Each row below holds a small network's activations on one input, seen along a few directions.
Each table varies a few parts of the input and shows all the possible inputs, shuffled.
A made-up example of a description, with smaller parts first: line(4) and (point or ring(11) or (values(3) and ring(5))).
Shared parts are said once, and a part with two or three values counts as separate values.

Other details of the inputs vary at random and push rows far along two fixed directions, the same in every table; ignore that.

A family of inputs:
row 1: [14 -11 -1 -5 9 -17 0 1 -19 -6 19 1]
row 2: [16 -7 20 -4 28 -4 6 -2 -22 -30 35 -10]
row 3: [24 -15 -6 -6 12 -20 -12 15 -27 -48 15 -19]
row 4: [9 -19 -51 -7 -12 -16 -13 13 34 -22 -48 4]
row 5: [-25 24 19 -1 -6 26 21 -6 7 49 2 14]
row 6: [-3 6 -8 -5 -10 10 4 4 10 8 -13 13]
row 7: [11 -20 -32 0 10 -14 -15 7 4 -46 -18 1]
row 8: [-1 12 44 1 20 8 16 -14 -23 -1 55 -7]
row 9: [-2 8 18 -7 1 8 16 -6 3 13 20 -1]
row 10: [6 -26 -62 -4 -20 -12 -21 16 18 -26 -51 -4]
row 11: [17 -2 21 5 25 -7 -1 3 -27 -33 29 -6]
row 12: [-4 -19 -21 -4 -17 -13 -24 -1 8 0 -29 9]
row 13: [-7 13 17 10 0 14 0 -10 -7 10 11 3]
row 14: [9 -4 -1 6 11 2 -9 1 -9 -17 -3 -1]
row 15: [12 1 4 4 3 0 -7 -1 -5 -13 7 -5]
row 16: [11 -15 -3 12 18 -7 -14 1 -10 -39 5 -5]
row 17: [-31 7 -3 -2 -29 -1 -5 -15 13 42 -23 17]
row 18: [-11 10 -8 -10 -7 14 13 7 19 34 -22 10]
row 19: [13 -11 -7 -13 13 -4 6 7 3 -14 -2 -5]
row 20: [12 4 25 5 20 -5 4 4 -20 -13 22 -9]
row 21: [-30 24 28 19 -14 18 12 -15 16 55 -3 3]
row 22: [-12 -6 -37 1 -21 13 -9 2 32 8 -44 17]
row 23: [-8 12 -2 -4 -18 10 11 5 23 36 -26 10]
row 24: [5 -6 5 14 15 -5 -7 0 -5 -17 2 -9]
row 25: [12 0 4 -9 8 -2 3 7 -3 -14 19 -2]
row 26: [11 -5 18 13 26 -15 -9 -9 -27 -52 44 -11]
row 27: [-24 25 18 -4 -10 26 20 -8 9 46 9 14]
row 28: [-12 9 12 1 -14 1 6 -6 -6 40 -2 13]
row 29: [-8 1 8 -5 -7 0 15 -12 -3 35 8 8]
row 30: [-2 7 3 7 1 8 -1 0 2 14 -13 -1]
row 31: [1 -15 -46 -4 -7 -9 -9 10 28 -13 -48 6]
row 32: [-21 7 -11 9 -16 -2 2 -6 1 13 -8 -6]
row 33: [7 5 33 16 21 -14 -2 -13 -24 -33 52 -15]
row 34: [-21 27 27 12 -13 21 11 -12 10 56 -4 3]
row 35: [18 -16 -48 -18 -16 -6 -9 21 28 -20 -44 11]
row 36: [1 2 4 -10 -1 4 14 1 14 16 -1 -1]
row 37: [-20 19 44 1 2 12 22 -14 -22 30 43 -14]
row 38: [15 -11 -2 9 9 -10 -14 0 -4 -36 11 -8]
row 39: [-9 11 -7 -11 -14 12 14 7 26 37 -19 9]
row 40: [15 -16 -26 -17 2 -11 -7 19 -6 -30 -2 -11]
row 41: [15 -18 -10 -4 -2 -16 -24 1 -14 -15 -8 0]
row 42: [-3 9 20 11 1 2 -4 -6 -27 2 21 -19]
Description of these inputs: line(6) and (values(2) or ring(5)).
Changing only the line(6) part turns row 4 into row 21. The same change can be made to row 17. Which row results? -> row 12
Change only the ring(5) part in row 11. List by row number the other rows that result. -> row 6, row 20, row 23, row 35

A family of inputs:
row 43: [-6 -1 -4 -5 2 4 14 0 10 21 -11 6]
row 44: [17 -22 -29 3 7 -18 -17 6 -7 -44 -7 -15]
row 45: [9 -13 -23 -13 3 -5 0 4 21 -9 -18 11]
row 46: [17 -7 -27 -12 -4 6 -6 17 10 -18 -24 5]
row 47: [11 -15 -1 8 16 -18 -19 1 -15 -46 19 -6]
row 48: [-4 11 12 0 -4 8 12 2 16 28 -6 -1]
row 49: [-12 10 8 14 -11 11 -4 -9 6 23 -7 -2]
row 50: [25 -20 -35 -16 10 -8 -7 20 -6 -49 -9 -6]
row 51: [0 18 47 27 17 -7 -3 -12 -32 -5 38 -9]
row 52: [-11 12 10 -3 -4 6 16 -6 18 23 5 3]
row 53: [-2 -18 -33 -5 -8 -4 -13 4 9 -13 -33 -3]
row 54: [-11 9 35 19 18 -4 -2 -11 -32 -4 39 -12]
row 55: [-3 8 13 0 1 10 10 -3 11 29 -8 8]
row 56: [4 4 40 -2 7 -15 2 -13 -36 2 58 -7]
row 57: [6 0 -5 -5 1 12 1 5 8 8 -16 12]
row 58: [17 -6 -24 -11 -6 0 -3 20 17 -17 -22 -3]
row 59: [-20 14 11 16 -10 1 2 -12 3 16 1 11]
row 60: [-3 -7 -13 -17 -15 -10 1 3 -7 21 -8 3]
row 61: [15 -7 24 11 18 -9 -16 -5 -25 -32 24 -18]
row 62: [-12 9 5 -3 -2 6 19 0 11 28 -3 -3]
row 63: [-21 6 12 7 -11 9 -1 -16 5 17 0 3]
row 64: [-3 2 5 -10 -20 -1 0 0 -4 35 -6 7]
row 65: [-18 8 7 13 -13 8 1 -15 8 17 4 2]
row 66: [11 4 15 -3 15 2 2 0 -17 -27 35 -4]
row 67: [-11 2 -13 9 -7 -6 -2 0 2 4 -19 5]
row 68: [-9 7 1 -5 -2 15 10 -5 10 18 -3 18]
row 69: [10 -17 -35 -14 3 2 0 13 8 -13 -27 10]
row 70: [-7 11 -6 -9 -12 10 11 2 19 10 -4 3]
row 71: [21 -12 3 11 20 -17 -23 5 -20 -43 13 -12]
row 72: [-11 11 -1 -6 -8 12 17 5 8 19 -3 -4]
Describe the family of inputs behind these rows. -> values(3) and (point or line(4) or ring(5))
Changing only the values(3) part turns row 50 into row 66. The same change can be made to row 67. Which row results? -> row 59
Change only the values(3) part in row 62. List by row number the other rows that result. -> row 48, row 52
List by row number the other rows that have the values(3) part in common with row 55. -> row 46, row 48, row 49, row 51, row 57, row 58, row 61, row 64, row 71
